These are the activations of a small neural network, seen along a few directions. Each row is one input.
Each table varies a few parts of the input and shows all the possible inputs, shuffled.
A made-up example of a description, with smaller parts first: one of 4 places along a line, together with either a single point or one of 9 places along a line or (one of 3 separate values, together with one of 5 places around a ring).
Shared parts are said once, and a part with two or three values counts as separate values.

Other details of the inputs vary at random and push rows far along three fixed directions, the same in every table; ignore that.

Table:
r1: [ 0  6  7  6 -1 -9 -1 -4  2  2  4  6  0]
r2: [ -2   4 -10   1   0 -14  -5  -4   2   0   1   7  -2]
r3: [ -3  -4   1   7   1 -12  -4   0   6   3  -1   5  -4]
r4: [ 1  3 11  5 10 -3  5 -5  6 -4 -6 10 -1]
r5: [  0  -2  10   6   3 -10  -3  -2   4   4   0   6  -1]
r6: [ -5   8  -1   3  -6 -11   4  -3   2  -2  -4   4   1]
r7: [ -1  -5   7   7   3 -12  -4   0   5   4  -2   4  -3]
r8: [ -4   8   5   2  -4 -10   5  -4   2  -1  -3   4   2]
r9: [-3 -1 10  5  2 -9  1 -1  5  2 -7  4  3]
r10: [-6 -6  7  2  3 -8  2 -7  8  2 -7  1  4]
r11: [ -1   7   4   4  -4 -11   1  -5   1   1   5   5  -1]
r12: [  4   0  -2 -23 -26  39 -30  12   2 -21   3 -13 -14]
r13: [  6  -7  -1 -25 -16  37 -37  13   5 -18   2 -12 -10]
r14: [ -4  -4   8   5   2 -11  -1   1   6   2  -9   3   1]
r15: [-2  2 10  6  2 -8  1 -2  5  1 -5  4  4]
r16: [ 4  2 10  6 10 -4  2 -5  5 -2  1 12 -4]
r17: [ 10  13  -3  -5   5  -9   2 -10   2   9  -1   5  -8]
r18: [  9  11   0  -1   2  -7   5  -8   4  10  -3   4 -11]
r19: [ -7   5  -1   0  -5  -8   7 -11   4  -1  -2   2   3]
r20: [ -1   7  -8   0  -2 -15  -3  -5  -1  -1   3   6  -2]
r21: [ 1  2 10  7  2 -9 -3 -3  4  4  2  5  0]
r22: [ -2   0  -8   2   2 -14  -7  -3   3   2   1   6  -3]
r23: [  2   7   3   1   3 -11  -4  -6   0   2   6   7   2]
r24: [-27 -13 -20   3  27  26  29  28 -38  20  14 -23   3]
r25: [  1   9   0  -1  -1 -13  -2  -7  -1   0   6   6   1]
r26: [ -5   4   7   2   0  -6   5 -10   5   1  -2   3   6]
r27: [ -6   5   5   0  -3  -8   7 -11   4  -1  -1   2   5]
r28: [-21  -2 -18   5  22  24  27  31 -45  20  24 -19  -2]
r29: [  2   0   5   1   6 -12  -6  -4   2   4   2   7   1]
r30: [ -6  -1  -3   5  -1 -11   0   0   6   0  -8   4  -1]
r31: [ -4   0  10   3   3  -6   3 -10   7   2  -3   2   6]
r32: [ -4  -2  -4   6  -1 -12  -4  -1   5   2  -1   6  -5]
r33: [  4  -9  12 -25 -18  44 -27   6   8 -18  -5 -16  -3]
r34: [124 -58 -38  35 -30   3  36   7  -9 -16   8 -15  70]
r35: [  6  12   1  -2   2  -6   8  -7   5   8 -10   3  -7]
r36: [  1  -8   4 -22 -19  40 -30  16   8 -19  -7 -14  -9]
r37: [ 6  4  6  1 13 -6 -1 -7  3 -2  2 12 -2]
r38: [  0   1  -2 -24 -25  39 -25  13   2 -22  -4 -15 -10]
r39: [  4   9   1  -5   3  -4  10 -14   7   8  -8   1  -5]
r40: [ -8   3  -4   0  -5 -10   6  -9   4  -2  -4   1   1]
r41: [-19 -11 -13   3  34  21  19  32 -43  23  21 -19   1]
r42: [  7   4  -4 -28 -22  38 -32   8   0 -20   7 -12  -9]
r43: [-21  -9  -6   3  39  33  35  23 -39  17  16 -17   3]
r44: [-8 -6  1  2  2 -9  2 -6  9  1 -7  2  2]
r45: [-3  6  8  5 -1 -8  3 -3  3  0 -4  5  4]
r46: [-9  0 -6  2 -3 -9  4 -8  6 -1 -6  2  1]
r47: [ -4   2  -6   6  -3 -12  -2  -2   4   1   0   6  -5]
r48: [ -7   3  -5   5  -4 -11   1  -1   5  -1  -8   4  -1]
Each input here is: one of 4 places along a line, together with either one of 2 separate values or one of 10 places around a ring.
- Changing only the place on the line of 4 turns r31 into r15. The same change can be made to r33. Which row results? => r9
- Changing only the place on the line of 4 turns r19 into r42. The same change can be made to r27. Which row results? => r25
- List by row number the other rows that have the place on the line of 4 in common with r1. => r3, r5, r7, r11, r12, r16, r18, r21, r28, r32, r47
- Change only the choice among 2 separate values in r43. List by row number the other rows that result. => r39

Table:
r49: [-65  15  43  12  28 -13  -9   0   3   1   5  18 -15]
r50: [-35  38  27 -15  38 -18 -15 -12  -7  25   9  17 -28]
r51: [  7  17  -2  -9 -79 -42 -52 -36  48 -55 -12  22  15]
r52: [ 38 -33  -5  41  -1 -43  45  -4   7  16 -17  -1  36]
r53: [  3   0 -23  18  25  23  43  34 -45  17  21 -13  -5]
r54: [-45   0  36 -49  -6  85 -40   1  10 -33  -1 -22 -16]
r55: [ 36  44 -18 -23 -81 -50 -63 -43  40 -40   6  28  -7]
r56: [ 60  -3 -10  25  15 -38  38 -22  -4  19  11  13  32]
r57: [ 35   1  30   3 -63 -29 -51 -36  72 -38 -30  24  -4]
r58: [-66  59 -34 -14 -14 -36  -5  -4 -16   7  11  10 -35]
r59: [-66  11  44   7  27 -13  -7   2   4   5  -1  19 -13]
r60: [ 11 -48   8 -18  -1 117 -15  65 -38 -24  13 -51  20]
r61: [-39  43  18 -20  34 -11  -2 -31  -4  21  18  16 -30]
r62: [ 62  -8  -6  30  15 -43  33 -13  -8  17  11  14  28]
r63: [  3  -6 -22   5  34  26  48  29 -42  24   3 -21   4]
r64: [ 63  -8  -8  36  15 -43  26  -8 -10  18  12  18  26]
r65: [ 31 -12  52  -3 -42 -22 -48 -41  75 -50 -40  27  17]
r66: [ -3  -1 -29   1  30  32  59   9 -39  20  12 -21   2]
r67: [-35  44  24  -2  29 -20 -18  -6 -10  18  26  23 -37]
r68: [-73   0 -22  -1  13 -40 -32  10   6  20  -5   7 -37]
r69: [-68  13  39  -6  35  -5   3 -19   8   8  -9  12  -6]
r70: [-48  37  14  -4  21 -15   1  -1   0  15  -5  20 -41]
r71: [100 -19  -6 -52 -58  98 -50   0  13 -49   8 -30  12]
r72: [ 49  -6 -21  28   7 -33  56 -18   5  12 -14   9  27]
r73: [ -9 -28 -10  22  25  20  35  41 -38  30   5 -28  13]
r74: [ 61 -44 -10   3 -47  46  -5  27   3 -22  -5 -27  24]
r75: [-42  -2  42 -47  -3  83 -47  15  11 -29  -7 -23 -13]
r76: [  0  -3 -28   1  33  31  56  15 -40  24   7 -21   4]
r77: [-76  -5  -5   3  27 -33 -32   8   4   4   2  16 -22]
r78: [ 45 -20 -55  29   8 -62   3   0 -10  15  21  18  12]
r79: [-11  26  23 -49 -10  69 -63  22  -9 -14  23  -9 -44]
r80: [ 39 -16 -56 -10 -81  22 -14  20 -11 -31  10 -34  26]
r81: [ 32 -26 -14  32  -3 -35  55 -27   9  13 -10  -1  37]
r82: [-63  15  29  -5  23 -17  -4  -3   8  25 -19   2 -21]
r83: [ 10 -47   8 -28   1 118  -9  57 -37 -25  10 -55  24]
r84: [-13 -23 -16   8  25  27  50  20 -35  30   5 -32  17]
r85: [ 34   0 -29 -13 -55 -44 -67 -30  67 -40 -31  31 -25]
r86: [ 51 -11 -19  39   7 -38  44  -4  -1  12 -13  14  21]
r87: [ 50 -11 -17  33   7 -38  51  -9   1  10 -15  10  22]
r88: [-64  19  26  -7  22 -13   2  -9  12  25 -16   1 -20]
- Changing only one part turns r72 into r88. The same change can be made to r53. Which row results? => r57
- Changing only one part turns r64 into r86. The same change can be made to r62. Which row results? => r87
- Describe the family of inputs behind these rows. => one of 4 places along a line, together with either one of 2 separate values or one of 8 places along a line
- List by row number the other rows that have the place on the line of 4 in common with r65. => r49, r51, r54, r59, r60, r69, r75, r77, r83
- Change only the place on the line of 4 in r80. List by row number the other rows that result. => r51, r55, r58
- Change only the choice among 2 separate values in r85. List by row number the other rows that result. => r58

Table:
r89: [ 51 -25 -67  10  12  35  34  38 -60  -7  44 -18  21]
r90: [-76  19  16 -37  -1  33 -37  -3  18 -28  -4   5 -40]
r91: [ 40  -6 -41 -17 -37  33 -25  26 -33 -15  40 -24   9]
r92: [ 68 -22  -3  30 -77 -80  -5 -56  65 -36 -21  28  49]
r93: [ 72 -15 -32  43   1 -51  77 -21  -1  17 -10   0  55]
r94: [ -53   45   39   27   -8 -108  -20  -50   61    2  -45   60  -33]
r95: [-16   9  -3  49  45 -92  52 -33  11  15  -7  42  26]
r96: [  7  -4  18 -10 -13  76 -27  39  -7 -11   3 -20 -18]
r97: [-12  -8 -28 -13  -2  52  39  23 -34  11   9 -37  -1]
r98: [-62  33  46 -32  -5  33 -60  -5  10  -2  14   0 -29]
r99: [-63 -11 -12 -16  22  19  -3  20 -13  22   2 -19 -28]
r100: [ 48 -22   0  -3 -27  43  -7  39 -11 -20 -12 -18  16]
r101: [-22  11  10   5  56  11  62   9 -47  46  19 -15  -6]
r102: [-64  19   9 -12  18  11  -9  20 -26  16  20 -17  -4]
r103: [ 19   7 -33 -21 -24  58 -30  53 -34 -14  24 -22 -30]
r104: [-23  26   7  31  48 -40  60 -23 -15  52   5  16   2]
r105: [ 48 -43 -29  52  42  13  77  18 -44  13  28  -6  54]
r106: [ 44 -20 -10   3 -30  43  -6  38  -2 -22  -9 -24  13]
r107: [ -7  -9   1 -29  -4  30 -43   8  22  -8 -14 -16 -13]
r108: [ 61 -41 -29  53  10 -44  75  12 -44  24  19  -9  82]
r109: [-46  13  14   6  11 -74 -22 -43  44  15 -31  32 -23]
r110: [  97  -29   -1   15 -101  -26  -29  -28   78  -63  -43   19   23]
r111: [-20  27   5  16  39 -56  52 -22 -13  40 -12  17   8]
r112: [ -4   2  40 -27 -16  30 -38  -1   5 -15  15 -10  -5]
r113: [-53  11  13 -19  43  29   0  19 -28   0   6   2  -9]
r114: [-46   9  -3  35  20 -69  34 -16 -16  30   8  12  18]
r115: [ 44 -50 -25  18  22  43  26  29 -29  23  15 -30  28]
r116: [ 47   5 -17 -37 -53  -3 -84 -22  49 -34 -10  13 -29]
r117: [ 19 -36   9 -33   9  76 -25  29 -12  -3  10 -36 -11]
r118: [109 -14  -6  -4 -92 -17 -22 -59  75 -55 -46  12  32]
r119: [-79  15   3  -7  41  13   6   7 -22   3   5   2 -22]
r120: [-57  14  12  20  62 -83  21 -18   0  51 -15  31  -8]
r121: [-25  50 -17 -45  -5  28 -29   2 -13   5  15  -6 -50]
r122: [-49  38  70 -37   7  -5 -64 -43  55 -32 -16  40 -48]
r123: [  5   4  42 -16 -12  36 -31  17  11 -17  -7  -4 -28]
- Describe the family of inputs behind these rows. => one of 5 separate values, together with either a single point or one of 6 places along a line
- Changing only the choice among 5 separate values turns r118 into r94. The same change can be made to r101. Which row results? => r123
- Change only the choice among 5 separate values in r120. List by row number the other rows that result. => r100, r108, r111, r113
- List by row number the other rows that have the choice among 5 separate values in common with r109. => r99, r107, r115, r116, r117, r120
- Start at r92 and move only the place on the line of 6, one step at a time. The first step leads to r114. Which rows follow, in order? => r102, r108, r98, r112
